These are the activations of a small network on made-up records, seen along a few directions, one row for each record.
Here are examples, each followed by its value of one field, Kizo.
The word missing means that the record has no Kizo.
Other fields move the rows too, some of them a lot.
Random noise pushes rows far along 22 fixed directions. That doesn't count. These rows show it; they differ only by the noise:
152	8	-422	145	-135	-48	413	-136	61	305	-30	-28	-2	-35	192	237	-141	-432	-17	-114	-326	95	-15	75	274	-219	56	-196	199	121	219	-102	196	96
144	74	266	116	85	66	-483	-185	-163	36	-239	132	61	96	136	366	14	62	-26	-152	470	-123	-246	-350	359	-26	234	422	-163	-100	-175	374	-29	197
542	-23	708	44	96	192	246	113	-39	555	-143	-35	103	-136	3	45	-384	527	-13	-34	125	478	-229	-52	16	202	-27	-63	-214	29	-19	273	-189	407
-195	332	34	-181	267	-40	-267	340	-16	-15	674	313	22	-146	517	-363	-130	202	-283	14	83	-112	289	-361	87	-107	84	-162	-27	43	172	242	-82	35
-102	-246	-161	-195	135	-258	-191	157	-216	342	-91	-110	-489	-180	-5	-25	-294	337	-223	95	-38	250	-120	124	-67	145	-156	-151	-132	-83	355	134	-47	410
78	-12	39	-53	-279	-120	93	-97	-160	-127	124	-184	388	5	252	252	-274	-231	-131	-293	115	60	-197	-142	34	-98	35	47	-22	-4	87	-70	-241	205
27	-40	203	-128	427	-372	-55	127	-198	104	300	-196	60	42	246	-164	-42	77	-134	-32	-229	227	195	-391	123	-368	341	27	-1	144	-245	-125	103	-213
-529	-281	-88	139	318	-104	248	-95	-29	-319	108	186	202	-35	-122	276	-135	-158	-259	-207	150	-77	-526	43	-30	-124	90	-43	-89	134	-44	-309	312	51
48	322	509	140	489	26	-161	-13	-158	265	-4	-313	218	112	41	-62	516	-50	357	-356	-71	-250	-83	-237	154	21	-126	-246	536	-165	-480	-81	-44	-129
-77	-140	-15	214	569	-109	1	171	-126	-29	-139	-114	28	-77	27	-128	-196	-236	-286	-200	9	113	-725	203	-126	-29	-50	-79	-207	-51	163	35	352	-227
177	-182	-63	1	-245	-202	-196	62	71	-110	254	9	-93	-17	-116	234	-78	-349	-149	136	-517	-151	-365	115	-194	73	-259	163	-195	-109	40	36	17	-76
321	-283	-102	-202	55	-150	-76	517	15	-396	70	-223	180	39	-356	-232	-212	-99	-82	-11	-410	154	-210	-426	-402	-119	-37	194	-96	-47	246	-13	310	-395
66	-205	-515	422	190	277	-120	-324	-152	333	-403	393	254	412	-114	-333	47	299	239	-273	504	286	132	-232	-9	-106	373	-288	-76	-287	217	-112	-358	429
-334	241	131	-585	44	-158	-298	282	233	-443	-88	18	-243	-120	-410	191	-78	-377	-287	314	197	224	-175	-433	671	136	-746	-179	164	366	-66	-31	64	-214
-59	130	-143	-27	-29	63	-34	-528	-309	-101	-332	-387	-156	210	138	53	10	216	-250	72	333	464	474	-179	108	74	443	-75	208	176	219	248	-95	525
289	-20	-528	-210	-299	98	-202	612	342	-333	-3	185	163	267	-331	73	-366	96	-307	-235	274	167	-550	211	-170	-155	-191	-106	-227	199	486	10	-109	125
-181	-164	-589	-452	-10	-186	-627	263	124	56	-95	154	-166	266	-416	-286	99	-60	74	-86	423	186	316	58	-260	-336	2	-53	187	-302	275	-230	-463	-284
11	-17	-113	25	-99	482	-259	87	159	54	-164	617	-529	191	-431	-130	186	239	74	513	84	-122	-117	150	-413	-436	160	-19	-365	-87	274	-55	-10	225
-297	-188	-259	-105	154	-347	-360	-44	-30	-559	1	98	244	135	-101	2	63	-219	-81	-530	276	17	-257	-297	369	258	-187	14	160	135	-298	28	199	-212
63	51	-125	3	28	439	123	71	536	-136	44	69	263	401	408	-78	26	229	-11	-127	128	14	128	-57	-299	28	374	-331	267	58	185	-88	-198	43
-157	317	240	0	36	22	-48	-155	-268	-104	-230	80	134	-119	261	-348	-104	-116	66	-201	382	301	-261	-247	238	-206	-217	-90	81	20	-254	-46	112	-108
-53	-42	202	-35	-220	124	46	76	-156	17	-206	109	-221	-121	-18	425	-127	444	113	11	224	-235	30	-124	-50	17	56	725	-129	-37	-139	124	311	375
211	-165	-353	-102	-616	-533	69	-359	-113	-372	-154	-116	257	-218	328	160	-289	-304	50	-457	-133	191	-425	-208	725	50	-145	-81	-10	393	-261	172	346	-54
-112	100	-69	241	15	27	-94	-334	26	18	-32	244	161	59	227	-310	-12	34	77	212	152	178	392	-170	-3	71	54	284	-117	-218	-285	-19	-107	-264

-66	153	-41	-204	156	158	-87	-64	229	-77	74	-84	-63	-122	57	-89	-114	44	-307	394	88	224	395	-295	-45	140	223	-204	214	-3	480	380	-59	-45 -> k9
-149	51	-221	-184	38	297	-99	99	184	-483	-217	-384	-345	233	244	332	166	-151	-236	383	-73	-420	215	-229	-91	-6	381	124	57	104	512	85	186	92 -> k2
-244	98	-365	126	208	79	366	30	332	-46	8	168	199	-97	210	80	-75	-89	-64	-54	110	-148	-101	86	219	-241	190	-184	92	177	78	-163	365	-228 -> k4
-476	-275	-49	-183	-28	-88	97	20	-90	-422	17	-283	151	-145	-285	222	-193	484	-152	408	44	-110	99	-317	-386	-127	277	158	-86	-48	260	-292	6	149 -> k12
363	34	273	-178	230	-130	-69	109	-111	374	390	-123	-341	-129	40	-578	74	147	-122	353	-464	270	396	154	-323	-147	245	-317	-188	-16	170	241	-127	-122 -> k4
160	137	165	-222	53	-72	-116	85	118	-33	-170	5	38	66	-303	-144	-29	-6	-3	39	219	488	309	-164	196	-34	-94	269	154	97	-311	38	93	-425 -> k5
-4	-159	13	-140	252	127	277	165	41	-73	-90	-253	150	-76	-341	276	-109	142	-152	-202	274	67	199	-107	-98	156	361	86	293	99	423	252	175	107 -> k10
-13	60	-8	-59	-199	-223	-28	-18	-231	199	-34	-54	-378	70	180	-36	49	-492	48	-196	-62	101	276	427	96	214	-441	377	11	-58	-266	-70	-108	-94 -> k3
91	-109	377	-198	-292	285	187	122	195	-63	-121	3	-129	-57	580	-16	-63	170	248	-206	-152	-208	-307	52	-268	19	71	-185	128	26	1	-49	117	92 -> missing
-208	206	28	149	14	-106	-168	-80	-218	157	154	-25	-117	-285	-326	290	259	-149	17	-22	146	-522	-80	492	40	226	-298	182	-8	-188	-12	255	-84	103 -> k6
-254	280	-15	-18	48	10	-16	5	-227	-101	64	151	-305	-145	354	-521	57	-177	-14	210	217	-75	554	67	81	174	-194	305	-316	-33	-60	154	8	-200 -> k1
532	-610	300	103	-126	10	127	-57	108	426	-452	170	-50	-83	-105	424	-220	141	345	-235	-145	52	-506	-161	189	308	-60	277	-228	-141	-224	168	202	208 -> k11
60	124	-467	263	145	225	59	102	79	269	-357	-65	8	99	67	122	-135	80	25	114	156	-4	327	-274	175	286	-116	285	77	-237	311	127	43	181 -> k1
32	-36	20	-207	-243	-124	214	-60	-369	94	25	-107	-526	64	-14	77	181	4	85	-17	-206	19	348	143	102	-314	198	35	-14	362	-68	-104	117	381 -> k6
114	-234	286	-111	413	-4	-141	54	538	-52	8	100	334	-133	-38	393	-27	-579	-131	-29	164	-226	-408	-248	524	253	75	-197	-72	-1	90	266	-102	-517 -> k2
-53	242	-267	60	-497	-32	38	-48	-322	143	-288	-23	-396	-131	-91	263	-60	-119	144	281	-236	-92	-65	-4	157	-421	-313	352	17	-30	5	-216	281	252 -> k10
-186	212	-447	146	196	142	-256	13	-97	-302	-267	-18	-293	-27	59	-386	-127	519	-282	59	86	330	-114	8	-448	-110	231	159	287	-4	282	400	775	-41 -> k3
-274	379	-399	-140	180	-150	30	354	27	-203	373	112	191	110	-533	-238	175	168	-95	29	131	67	389	-85	211	-356	-181	-223	183	313	-116	-361	37	-114 -> k5
184	21	-323	234	-181	366	154	-13	48	-208	-240	-2	248	246	-217	525	-39	-93	-10	-74	114	-181	287	-342	-29	-17	351	614	165	-65	291	111	268	189 -> missing
80	39	-106	80	348	-30	-204	205	-134	-225	-249	-157	250	-75	-380	-79	73	535	44	-255	355	-76	-47	-317	280	251	129	77	65	122	37	430	347	-10 -> k8
-261	-330	209	-204	398	-220	-155	-72	-576	-13	-49	-272	-35	-279	-152	-205	135	-308	126	-155	157	-185	433	-539	136	365	65	16	51	-315	303	231	-160	-5 -> k12
-338	-56	-199	216	16	352	603	-368	-84	124	-157	18	-326	125	348	-313	129	-556	110	254	-156	57	775	65	-67	513	-202	-183	51	-129	275	-241	-233	217 -> k7
576	-305	86	28	13	76	-152	445	242	-252	19	55	91	142	-384	-382	-12	161	-8	37	-62	-27	-184	325	-362	434	-53	137	-677	33	118	346	-156	-331 -> k7
114	-355	-317	-143	-17	-208	-42	126	435	126	262	315	187	183	90	266	-222	-73	-99	-323	-119	225	91	-219	330	115	94	-111	255	140	-24	-25	-85	-64 -> k8
105	-298	92	88	252	-141	-125	-201	55	250	-319	-3	-198	-123	557	-339	-196	56	-7	234	-78	220	-405	32	100	-12	159	-263	-493	-101	-30	64	-21	-220 -> k11
-363	-98	-232	-24	46	-161	-81	-121	356	-180	2	-10	181	-237	-153	188	-63	590	-172	346	489	-251	-124	454	47	182	180	-137	-408	112	46	89	-248	-65 -> k9

Which value of Kizo does each new row have?
-96	-90	116	-312	-264	69	17	-112	-202	-575	-73	24	-60	25	24	-469	215	22	241	-240	-121	49	-155	-240	-229	-441	272	-466	233	253	-32	-178	310	-59 -> missing
538	182	35	-26	-508	90	56	-63	-57	172	114	42	-3	-478	276	-400	-310	-386	-13	79	-261	122	-238	247	-247	-69	-113	-231	-183	-196	537	534	-49	-139 -> k9
-9	57	-269	430	376	39	-364	-39	103	458	-86	246	-165	-6	181	72	89	202	-45	287	5	-337	-137	241	152	-51	210	31	-335	-249	99	167	-31	-29 -> missing
-102	357	-322	276	390	182	-296	53	293	-193	-75	-41	-1	300	-13	-175	353	240	-121	525	-8	-289	-112	114	-48	-352	264	-212	-245	65	-9	-161	59	-266 -> k4
-32	-285	91	-377	-348	116	423	219	42	-132	72	264	-168	-259	303	89	-200	114	165	-18	34	-309	45	-246	173	-245	297	-95	-315	334	267	-34	119	279 -> k7
-308	-424	-449	210	113	1	249	-179	131	39	-317	240	209	27	91	-236	-276	254	92	12	283	248	142	-15	-45	142	169	-13	-197	-138	86	-283	-55	-94 -> k12
306	-218	648	-139	-104	602	370	402	19	441	-321	0	45	-10	291	74	-189	18	501	210	-7	-319	20	-595	-271	-188	36	95	-296	-443	354	-389	-462	295 -> k2
225	24	36	191	-55	-76	-146	-540	122	-56	-214	-249	1	22	-289	184	265	-579	-25	225	-269	116	-22	139	228	377	-119	-62	166	-31	-116	302	-26	-332 -> k3
588	-334	74	84	-59	56	152	-41	292	27	-655	-361	98	137	-123	546	-348	-125	-81	447	-109	280	-156	-329	199	41	248	608	-438	7	59	73	144	-223 -> k4
-262	-263	-128	87	-110	33	-90	-516	316	-594	116	406	-112	83	309	83	-194	-716	-437	195	-331	290	-232	-247	32	386	-113	28	59	43	-18	144	352	-229 -> k2
-266	95	315	-172	404	46	53	277	-61	-54	64	70	37	187	-113	336	180	-370	-76	-616	393	-126	-103	97	186	-226	63	122	379	186	-214	-228	165	-89 -> missing
394	363	490	22	-348	257	-97	129	83	269	-257	-311	120	-178	211	103	8	-30	321	373	50	-393	-210	113	-142	-99	-259	264	-284	-396	-26	5	-433	-174 -> k5
184	452	348	-73	-215	-13	-441	31	-211	-397	132	-618	169	88	201	353	177	120	-105	274	-309	-399	-501	-530	46	-384	53	-126	57	101	-17	43	-127	268 -> k6
